Each row below holds a small network's activations on one input, seen along a few directions.
In each table, some parts of the input vary, and every possible input appears once, in random order.
A made-up example of a description, with smaller parts first: values(3) and (point or line(11) or (ring(5) and line(6))).
Shared parts are said once, and a part with two or three values counts as separate values.
In the rows, zero is written as 128.

Other details of the inputs vary at random and push rows far along two fixed directions, the same in every table; ignore that.

Rows:
row 1: [141 108 114 111 128 135 148 119 149 130 133 145  96 129 111]
row 2: [ 60  86 152 104 126 140 147 156  85 188 197 159 198 110 154]
row 3: [116 149 128 119 119 135 170 107 140 155  98 133  95 120 102]
row 4: [147 112 119 111 133 135 150 114 146 133 127 151 106 138 110]
row 5: [106 150 117 120 124 128 168 109 130 147  97 135  94 123  99]
row 6: [ 23 115 159 123 121 131 160 132  84 208 166 155 185  95 155]
row 7: [150 121 105 113 133 131 165 137 143 134 113 139 121 135 111]
row 8: [170 164 124 174 119 141  62 129 121  76 100  71 130 147 147]
row 9: [136 185 156 181 109 140  76  90 130  94  86  64 110 130 136]
row 10: [139 117 107 107 132 122 143 120 143 134 118 157 110 141 112]
row 11: [132 119 103  99 123 128 141 126 147 128 117 149 120 140 102]
row 12: [175 170 145 168 135 121  68 126 141  75 100  68 131 133 144]
row 13: [134 188 146 180 104 144  68  99 118  99  85  66 106 133 136]
row 14: [ 61  84 156 118 123 129 147 157  83 185 202 171 180 101 161]
row 15: [135 120 109  99 134 122 154 131 140 123 118 141 115 137 100]
row 16: [ 90 128 187 168 131 130  63 143  71 135 180  95 202 117 203]
row 17: [166 157 152 174 117 125  60 113 138  64 114  82 113 133 146]
row 18: [ 90 127 196 164 139 116  75 147  85 128 180  84 197 100 207]
row 19: [169 167 131 173 123 135  54 126 129  79 106  73 126 141 140]
row 20: [151 118 124 106 139 125 156 124 146 135 120 148 107 135 113]
row 21: [145 118 108 116 132 136 150 125 151 136 126 146 116 131 101]
row 22: [144 120 120  98 130 130 155 130 150 130 119 140 117 134 103]
row 23: [136 118 113 113 131 111 154 131 137 119 124 154  98 126 107]
row 24: [158 162 140 170 116 112  53 119 135  64 105  87 116 136 148]
row 25: [145 118 124 111 127 119 155 130 148 126 125 153  99 123 110]
row 26: [142 119 113 107 143 117 156 125 135 128 119 149 105 138 111]
row 27: [146 115 100 117 127 142 158 127 143 132 120 143 120 138 107]
row 28: [ 82 136 173 169 135 116  63 150  84 132 171  93 220 108 196]
row 29: [141 122  94 114 138 124 164 138 132 127 111 140 119 137 108]
row 30: [133 113 102 107 128 122 141 125 146 131 124 150 100 132 113]
row 31: [140 111 105 111 123 138 141 128 138 136 131 147  92 134 111]
row 32: [138 120  88 113 127 130 150 133 139 132 109 149 124 139 109]
row 33: [141 125 102 112 143 118 156 135 140 130 118 143 115 130 101]
row 34: [140 114 115 103 124 140 148 120 150 128 127 143 116 137  99]
row 35: [ 57  84 154 110 146 113 160 156  84 180 197 156 182  97 166]
Each input here is: ring(5) and (point or line(6)).
Question: The inputs of row 2 and row 22 match in every part but the ring(5) part. If row 19 is changed in the same way as row 2 into row 22, which row does it become?
Answer: row 12
Question: Which other rows does row 4 become when the ring(5) part takes its other values? List them by row number.
Answer: row 10, row 16, row 20, row 26
Question: Start at row 32 and move only the line(6) part, one step at a time. The first step leads to row 28. Which rows follow, in order?
Answer: row 11, row 10, row 30, row 24
Question: List by row number the other rows that have the ring(5) part in common with row 15.
Answer: row 5, row 23, row 26, row 29, row 33, row 35

Rows:
row 36: [141 137 129 146 129 114 105 136 135 107 127 117 129 121 137]
row 37: [129 113 116 107 125 135 129 128 136 128 136 141 126 137 116]
row 38: [129 143 126 152 122 131 105 123 116 121 118 114 117 131 140]
row 39: [137 117 117 126 121 128 136 134 141 130 135 150 127 125 119]
row 40: [129 142 129 151 113 140 103 125 123 120 123 111 122 126 131]
row 41: [116 125 122 112 118 139 134 118 133 139 126 136 119 134 113]
row 42: [147 134 140 137 138 120 117 132 123 104 126 107 125 131 142]
row 43: [143 130 123 145 119 134  99 134 127 109 133 115 129 130 135]
row 44: [140 118 129 116 140 121 149 133 143 131 132 136 123 123 123]
row 45: [128 119 123 108 135 114 136 129 142 127 130 143 126 128 118]
row 46: [122 142 102 121 130 136 153 136 126 147 102 126 148 135 110]
row 47: [ 64 118 167 128 133 115 126 135 100 161 166 131 183 103 161]
row 48: [152 132 144 140 129 132 110 127 138 109 129 112 136 129 138]
row 49: [136 142 142 143 122 144 111 119 126 121 124 101 124 130 132]
row 50: [131 127 135 123 125 139 149 119 140 142 126 137 122 124 116]
row 51: [143 113 120 117 139 133 143 130 127 136 133 138 118 136 128]
row 52: [126 117 121 107 135 115 139 131 128 122 129 142 120 134 120]
row 53: [123 129 122 131 115 134 140 124 137 140 125 147 120 120 115]
row 54: [ 84 116 134 132 143 128 135 160  90 159 159 123 219 119 160]
row 55: [131 118 114 123 131 116 143 140 126 125 131 145 116 126 123]
row 56: [134 148 148 144 132 124 119 120 133 118 119 103 125 120 135]
row 57: [125 143 143 138 117 129 102 112 136 115 117 114 132 131 130]
row 58: [136 114 107 124 130 128 134 136 124 134 133 147 116 132 126]
row 59: [113 128 125 112 128 120 144 119 126 131 119 137 114 129 119]
row 60: [124 142 132 136 125 129 102 114 120 118 116 110 121 139 139]
row 61: [132 116 124 110 125 126 132 126 144 128 133 147 131 133 116]
row 62: [119 132 121 129 125 121 144 128 136 139 122 142 115 115 117]
row 63: [125 129 132 120 133 126 157 123 124 136 123 131 111 125 121]
row 64: [143 111 122 115 130 142 142 131 135 133 138 134 124 132 120]
row 65: [137 142 139 145 131 136 114 117 118 123 120 104 119 134 140]
row 66: [138 131 128 131 133 125  96 125 122 108 126 116 128 143 140]
row 67: [117 129 119 128 124 122 148 129 123 134 121 141 109 122 120]
Question: Describe the family of inputs behind these rows.
Answer: values(2) and (point or (values(3) and ring(5)))
Question: The inputs of row 42 and row 63 match in every part but the values(2) part. If row 54 is changed in the same way as row 42 into row 63, which row does it become?
Answer: row 46
Question: Which other rows does row 38 become when the values(2) part takes its other values? List them by row number.
Answer: row 58

Rows:
row 68: [ 63  95 123  96 137 117 172 158 109 188 167 171 189 105 134]
row 69: [127 109  96  83 145 124 202 140 147 165 120 164 123 125  93]
row 70: [ 75  87 161 102 137 130 178 145 109 178 187 157 185 101 143]
row 71: [150 150 183 174 127 132  55 121 121  95 143  73 142 121 175]
row 72: [127  95  85  95 128 141 186 131 127 164 129 182 106 142 101]
row 73: [108 147 190 177 135 128  74 134  95 117 153  74 212 115 192]
row 74: [ 98 135 175 183 117 122  57 146  84 104 170  86 183 107 195]
row 75: [125 111  98  87 134 125 175 128 136 149 114 167 122 144 101]
row 76: [132 149 164 165 137 108  50 125 102  83 135  80 136 131 178]
row 77: [154 175 125 179 128 113  52 134 123  69  97  68 133 133 149]
row 78: [170 141 102 118 114 129 124 110 175  85  91 128  83 143  82]
row 79: [100 147 179 166 123 107  60 143 100  94 151  82 188 112 182]
row 80: [180 145  91 131 108 144 120 114 165 104  85 136  83 150  87]
row 81: [125 100 124  84 143 114 189 127 151 158 137 174 106 120 106]
row 82: [119  90 103 100 123 125 168 128 143 158 148 188  93 119 108]
row 83: [180 143 103 113 122 135 118 103 166  78  85 112  77 158  87]
row 84: [126 154 153 168 120 126  67 124 122  98 124  90 174 129 157]
row 85: [222 146  88 116 117 147 146 106 190  81  69 124  31 155  60]
row 86: [ 99 144 193 174 124 114  39 125 108 101 163  80 189 110 192]
row 87: [116 100 113 100 124 149 163 133 120 170 144 168 138 138 115]
row 88: [ 93  95 109 101 123 144 167 149 123 187 161 173 158 115 114]
row 89: [127 164 154 165 137 118  50 134 102  86 118  55 178 137 175]
row 90: [131 156 182 167 135 112  74 136 109  84 135  66 168 118 176]
row 91: [189 145  79 116 122 152 122 114 163 102  79 116  74 163  81]
row 92: [177 145  75 124 122 118 139 120 162  97  73 147  67 148  81]
row 93: [127 154 137 161 139 119  70 140  96  98 124  76 158 135 165]
row 94: [201 147  75 116 123 111 128 104 189  75  66 145  18 151  67]
row 95: [184 138 119 116 133 127 133 100 181  96  94 124  70 141  93]
row 96: [138 157 170 160 134 109  43 117 117  73 122  69 143 137 174]
row 97: [130 116 100 107 146 123 182 145 130 154 125 152 119 123 107]
row 98: [196 147  81 135 132 139 140 120 163  98  78 112  67 146  91]
row 99: [120 105 112  88 129 109 164 125 155 145 131 178 103 123 101]
row 100: [ 70 206 182 190 100 144  74  81  88 129  86  51 123 118 157]
row 101: [135  92 105  98 130 136 200 137 138 155 142 173  95 121 100]
row 102: [187 135  87 123 119 137 126 112 155  82  88 122  53 157  92]
row 103: [148 168 160 175 137 130  63 126 125  85 115  50 169 129 162]
row 104: [125 156 155 174 134 117  59 135  86  93 127  78 167 136 180]
row 105: [ 82  99 116  99 131 131 166 143 127 178 157 165 174 114 118]
row 106: [159 168 123 185 120 129  50 130 126  73 103  67 130 134 152]
row 107: [219 154  91 124 135 114 131 102 186  69  62 122  17 151  78]
row 108: [102  91  95  98 136 140 176 145 111 176 151 165 138 129 120]
row 109: [128 191 116 136 101 148 177  67 157 146  39 111  29 127  64]
row 110: [ 93 143 178 177 126 106  59 151  82 100 164  86 186 106 191]
row 111: [ 91  87 140 105 132 146 188 148 107 201 176 177 173 111 134]
row 112: [ 76  90 153 110 143 115 180 160  91 176 186 162 169  98 151]
row 113: [106  92 120 114 136 137 191 145 111 182 158 173 146 115 132]
row 114: [160 134  91 139 116 133 128 123 146 111 100 142  94 141 107]
row 115: [ 73  85 130  89 135 137 179 137 106 191 169 177 183 125 131]
row 116: [ 38 202 200 203  94 136  70  94  78 146 114  60 160  92 177]
row 117: [ 68  77 150  85 138 127 163 131 111 186 187 174 168 115 141]
row 118: [ 76  78 143  92 125 145 168 148  97 187 191 171 167 116 137]
row 119: [ 84  76 150 109 141 126 178 144 105 190 193 176 149  99 153]
row 120: [132 153 159 167 131 114  58 134  94  76 131  71 146 132 172]
row 121: [ 78  96 144 117 146 118 180 157  89 187 174 167 180 104 153]
row 122: [ 66  95 133 103 131 115 170 151 106 184 165 179 188 109 140]
row 123: [221 154  71 118 125 151 145 110 190  94  58 117  44 158  59]
row 124: [121 110  97  89 136 139 165 127 140 153 125 150 134 141  98]
row 125: [ 89  88 123  76 135 121 185 142 117 166 157 174 145 124 117]
row 126: [135 139 168 156 123 135  55 119 113 102 146  88 141 134 168]
row 127: [187 141  95 123 105 141 120 114 174  87  89 130  62 146  78]
row 128: [188 139 102 123 111 135 109 104 180  93  93 136  53 145  86]
row 129: [104  82 119  96 133 130 165 131 117 168 165 177 115 124 129]
row 130: [113 111 128 105 141 121 180 139 126 161 135 158 151 121 124]
Question: The inputs of row 103 and row 124 match in every part but one. If row 98 is changed in the same way as row 103 into row 124, which row does it become?
Answer: row 108
Question: The inputs of row 86 and row 95 match in every part but one. If row 77 is changed in the same way as row 86 into row 95, which row does it become?
Answer: row 97
Question: Describe the family of inputs behind these rows.
Answer: values(3) and (point or (line(4) and ring(5)))
Question: Which other rows does row 85 become when the values(3) part takes its other values? List them by row number.
Answer: row 118, row 127
Question: Which other rows does row 113 become when the line(4) part takes its other values? List them by row number.
Answer: row 98, row 101, row 119
